Each row below holds a small network's activations on one record, seen along a few directions.
After each row come some of the record's fields: Lapug, Neso, Vus, Tika, Losi.
A field that a record lacks is left out.
The largest differences between rows may come from other fields.
(in the rows, 500 means zero)
Random noise pushes rows far along 12 fixed directions. That doesn't count. These rows show it; they differ only by the noise:
[528 580 588 531 544 235 467 496 385 481 449 476 635 417 397 561 643 590
 617 260 493 412 579 602 263 437 450 746 610 490 762 469 586]
[457 579 470 399 436 487 567 455 592 523 495 607 559 406 486 396 539 604
 384 557 419 351 491 598 463 634 613 366 621 554 607 640 537]
[196 566 581 658 472 356 473 508 412 588 413 515 625 404 523 467 632 546
 460 261 544 466 605 381 552 497 549 526 478 652 706 633 510]
[573 537 319 529 428 419 579 551 488 267 598 605 403 470 630 512 379 555
 561 443 464 454 470 651 628 537 483 460 665 441 443 521 488]
[681 657 467 490 356 638 564 422 593 502 351 520 399 632 278 297 689 430
 394 679 522 719 557 545 242 608 458 301 316 537 198 524 335]
[643 666 370 331 526 511 420 410 501 513 479 489 521 356 475 369 605 399
 616 631 445 442 535 559 382 478 516 645 649 268 368 561 310]
[633 833 568 378 574 431 396 462 291 490 576 417 445 359 435 256 457 429
 706 487 350 443 496 475 432 332 408 771 564 415 385 554 376]
[495 676 590 391 505 376 460 580 440 714 460 560 539 408 527 411 469 626
 413 553 396 437 523 514 511 520 523 435 500 669 423 641 420]
[549 571 427 578 579 609 466 449 506 556 559 579 512 362 503 533 620 357
 407 270 581 358 454 369 491 419 560 566 472 388 657 446 602]
[698 571 652 280 746 779 593 451 728 741 424 377 650 521 350 372 671 315
 339 672 527 420 490 365 278 407 609 517 529 507 554 393 661]
[452 492 501 483 512 501 410 451 462 409 445 358 494 524 500 454 581 343
 744 667 532 678 571 564 488 479 427 652 644 310 352 500 354]
[386 476 273 652 453 297 492 518 572 348 462 650 610 449 635 606 620 530
 450 245 571 423 600 595 522 597 541 501 742 435 659 614 517]
[349 741 652 574 482 605 253 352 143 499 602 294 335 442 371 197 472 340
 729 457 436 627 442 303 512 365 372 678 228 463 337 575 246]
[556 471 614 511 621 483 653 723 496 542 545 492 467 532 673 611 320 522
 492 486 523 511 471 468 754 372 488 466 563 659 464 375 671]

[274 235 695 452 591 699 418 378 458 657 418 178 606 555 459 512 560 430
 675 736 574 633 477 413 504 479 529 521 338 420 525 404 339]  Lapug=s2, Neso=b1, Vus=n4
[550 568 372 709 443 359 445 465 331 315 561 550 416 536 504 488 549 536
 552 168 538 555 503 542 447 490 372 549 404 402 444 500 399]  Lapug=s2, Neso=b2, Vus=n1, Tika=t2, Losi=z4
[476 579 574 439 520 572 478 436 416 553 600 487 488 357 498 369 419 515
 496 436 404 352 408 432 548 463 544 488 436 493 592 515 500]  Lapug=s4, Neso=b2, Vus=n4
[476 371 611 406 438 627 602 550 488 459 569 416 421 479 536 527 322 506
 594 704 477 502 414 520 607 506 554 453 501 552 514 386 616]  Lapug=s3, Neso=b2, Vus=n3, Tika=t4
[616 577 371 463 536 417 586 471 549 303 528 424 405 720 387 465 350 632
 598 560 479 512 496 568 429 465 401 569 501 672 453 516 471]  Lapug=s3, Neso=b1, Vus=n1, Tika=t2, Losi=z1
[417 375 441 392 496 631 561 501 536 578 509 378 557 401 608 538 385 524
 549 625 535 393 487 377 593 446 638 459 443 558 565 439 416]  Lapug=s3, Neso=b1, Vus=n3, Tika=t1
[327 449 424 569 404 635 662 354 541 318 481 413 567 446 423 366 586 483
 513 350 556 389 519 367 458 524 641 476 440 526 758 486 525]  Lapug=s3, Neso=b2, Vus=n4
[601 370 517 446 727 516 546 427 616 327 562 254 626 781 457 470 425 545
 539 496 483 517 444 633 345 503 411 535 617 502 563 415 551]  Lapug=s2, Neso=b2, Vus=n1, Tika=t2, Losi=z1
[767 541 513 453 635 414 194 484 341 684 569 491 526 416 471 670 518 461
 549 340 493 434 424 536 263 396 387 708 402 308 475 374 428]  Lapug=s2, Neso=b2, Vus=n3, Tika=t1
[578 354 419 429 616 562 517 505 616 646 391 429 631 514 517 589 596 494
 432 534 594 461 529 459 409 491 578 470 447 444 496 404 407]  Lapug=s4, Neso=b1, Vus=n4
[494 550 540 802 506 409 474 563 428 417 503 602 465 557 542 587 561 414
 449 135 566 598 522 462 549 438 381 529 466 483 571 430 654]  Lapug=s2, Neso=b1, Vus=n2
[541 448 568 456 529 497 528 506 564 449 534 479 496 615 439 517 445 550
 514 595 474 519 462 562 478 507 454 507 578 571 529 475 638]  Lapug=s4, Neso=b2, Vus=n1, Tika=t1, Losi=z5
[319 553 655 710 611 535 543 562 587 459 377 381 595 635 518 399 637 205
 480 403 599 744 670 290 597 381 424 570 636 552 474 508 648]  Lapug=s4, Neso=b1, Vus=n1, Tika=t4, Losi=z5
[621 523 445 463 561 186 498 578 587 349 411 449 649 793 458 487 475 737
 452 432 426 560 606 724 212 590 371 478 660 713 464 612 472]  Lapug=s3, Neso=b1, Vus=n1, Tika=t1, Losi=z3
[499 433 513 470 634 357 497 560 507 436 475 386 606 593 585 560 475 501
 666 548 487 548 578 588 529 436 411 660 735 424 468 483 468]  Lapug=s2, Neso=b1, Vus=n1, Tika=t3, Losi=z5
[315 566 648 786 500 562 355 393 507 336 509 486 394 687 426 432 581 213
 548 423 554 774 522 479 581 542 329 521 566 415 497 545 658]  Lapug=s3, Neso=b2, Vus=n2
[371 470 367 680 340 421 480 566 557 332 476 671 377 532 577 617 573 387
 514 494 609 677 607 515 675 593 480 490 652 424 416 595 557]  Lapug=s3, Neso=b2, Vus=n1, Tika=t1, Losi=z2
[616 486 526 534 550 253 232 588 522 659 403 624 606 572 477 712 628 543
 334 391 521 546 552 621 235 588 414 502 564 496 495 547 498]  Lapug=s3, Neso=b1, Vus=n4
[583 450 626 532 494 557 749 663 614 539 415 537 363 591 458 676 485 462
 536 643 626 656 526 464 662 393 460 510 497 631 486 314 774]  Lapug=s3, Neso=b1, Vus=n1, Tika=t1, Losi=z3
[742 642 499 528 399 414 548 624 595 424 453 699 395 558 521 508 532 408
 438 567 453 683 582 649 451 549 398 437 677 447 237 513 574]  Lapug=s2, Neso=b2, Vus=n6, Tika=t1, Losi=z5
[631 584 265 435 531 534 645 515 627 274 509 469 553 486 608 342 465 400
 512 433 479 414 561 426 501 437 562 536 698 430 430 497 428]  Lapug=s3, Neso=b2, Vus=n4
[437 442 459 513 558 606 392 406 379 519 662 434 468 536 477 435 449 580
 375 347 495 388 349 396 461 513 541 434 224 529 503 540 365]  Lapug=s4, Neso=b2, Vus=n1, Tika=t2, Losi=z5
[580 588 767 420 460 257 586 660 383 495 362 454 482 546 421 446 573 557
 709 727 419 756 624 679 433 438 383 655 649 507 268 483 495]  Lapug=s3, Neso=b1, Vus=n1, Tika=t2, Losi=z2
[646 478 286 470 655 401 570 571 508 292 692 550 465 526 634 596 330 588
 503 288 484 284 417 554 603 392 508 651 662 436 572 476 594]  Lapug=s4, Neso=b1, Vus=n1, Tika=t2, Losi=z5
[466 452 648 470 402 524 695 405 613 265 512 441 552 662 305 357 482 616
 476 542 418 510 501 698 277 658 482 330 601 639 743 486 737]  Lapug=s4, Neso=b2, Vus=n1, Tika=t3, Losi=z3
[502 443 609 473 502 423 330 549 431 747 462 571 473 430 515 678 488 554
 478 567 504 526 465 556 533 540 474 465 423 501 464 489 479]  Lapug=s4, Neso=b2, Vus=n4
[572 517 662 463 534 659 480 450 408 643 584 540 371 385 432 549 482 435
 565 601 482 458 364 506 607 425 495 559 389 348 539 388 615]  Lapug=s2, Neso=b1, Vus=n2
[299 379 645 439 540 470 237 431 565 735 411 361 683 601 373 569 599 535
 406 637 528 541 530 474 246 637 531 455 440 645 645 613 444]  Lapug=s3, Neso=b1, Vus=n6, Tika=t1, Losi=z2
[331 701 743 436 390 180 449 506 303 583 495 608 476 324 358 423 521 696
 661 513 330 406 538 624 491 506 458 704 626 596 674 677 615]  Lapug=s4, Neso=b2, Vus=n1, Tika=t2, Losi=z2
[401 347 373 566 484 618 677 429 468 479 526 433 559 317 567 596 508 539
 597 381 605 336 480 386 615 398 635 532 385 463 747 340 473]  Lapug=s3, Neso=b1, Vus=n1, Tika=t2, Losi=z5
[677 563 672 478 549 490 495 526 435 594 511 529 381 450 416 631 513 437
 660 614 511 584 443 591 536 359 378 661 513 402 498 351 652]  Lapug=s3, Neso=b1, Vus=n1, Tika=t2, Losi=z3

Here are new rows. What are their fields?
[428 629 481 559 342 516 459 430 470 443 537 689 417 304 506 443 577 389
 520 473 465 458 502 505 598 531 525 527 607 331 565 572 568]  Lapug=s3, Neso=b2, Vus=n2
[468 464 445 452 449 285 481 536 553 436 507 576 571 572 455 573 527 713
 399 417 479 393 532 628 349 647 537 494 621 623 661 632 563]  Lapug=s3, Neso=b2, Vus=n1, Tika=t1, Losi=z2
[594 475 373 518 477 641 697 506 500 501 499 529 430 372 541 534 533 449
 527 432 607 407 496 356 643 366 607 543 350 425 516 350 501]  Lapug=s4, Neso=b2, Vus=n2
[537 489 392 318 512 442 612 473 614 438 466 425 647 487 531 439 443 628
 521 613 435 346 553 553 411 533 606 490 635 577 583 527 434]  Lapug=s3, Neso=b2, Vus=n2
[399 584 641 446 542 465 592 565 479 489 393 322 520 650 483 253 465 507
 580 645 456 662 616 402 569 426 470 537 473 678 288 583 375]  Lapug=s4, Neso=b2, Vus=n2
[530 454 503 633 560 415 241 514 419 697 479 534 583 526 466 680 599 507
 310 202 600 459 489 423 296 522 465 498 297 551 610 455 479]  Lapug=s3, Neso=b2, Vus=n2
[456 417 268 471 456 487 263 421 553 418 582 563 542 431 625 574 512 405
 471 494 498 406 476 553 457 624 555 508 682 286 544 601 397]  Lapug=s3, Neso=b2, Vus=n2
[549 535 599 599 461 506 485 562 437 558 493 535 438 476 480 585 518 409
 482 404 551 568 513 409 494 414 463 519 390 545 528 386 594]  Lapug=s3, Neso=b2, Vus=n2
[651 397 396 387 498 552 440 426 550 620 465 547 554 388 460 620 603 528
 450 542 537 383 453 586 341 579 573 457 448 331 543 417 415]  Lapug=s4, Neso=b2, Vus=n4
[198 339 512 659 500 514 397 535 555 431 465 433 504 661 601 570 484 389
 511 541 609 669 555 421 680 556 492 473 576 543 503 579 516]  Lapug=s3, Neso=b1, Vus=n2
[547 617 574 482 487 617 405 425 487 477 582 526 386 563 351 364 522 411
 416 528 457 508 406 452 411 513 486 509 429 467 464 545 573]  Lapug=s3, Neso=b1, Vus=n2
[569 245 462 229 593 387 709 588 605 540 367 333 687 513 570 666 485 704
 666 774 543 414 582 655 493 465 624 606 661 484 526 370 428]  Lapug=s4, Neso=b2, Vus=n2
[519 277 685 409 550 516 593 562 429 525 559 363 539 526 481 642 351 688
 560 541 486 421 385 554 479 461 535 475 402 605 677 307 608]  Lapug=s3, Neso=b1, Vus=n4
[500 509 402 549 649 545 350 477 386 566 655 529 480 359 640 595 430 416
 532 307 523 314 389 393 693 378 518 656 486 304 585 475 486]  Lapug=s2, Neso=b1, Vus=n2
[664 677 575 473 500 573 691 559 570 395 461 432 463 625 419 297 452 437
 450 519 447 578 546 432 409 412 465 444 487 660 380 433 566]  Lapug=s3, Neso=b1, Vus=n2
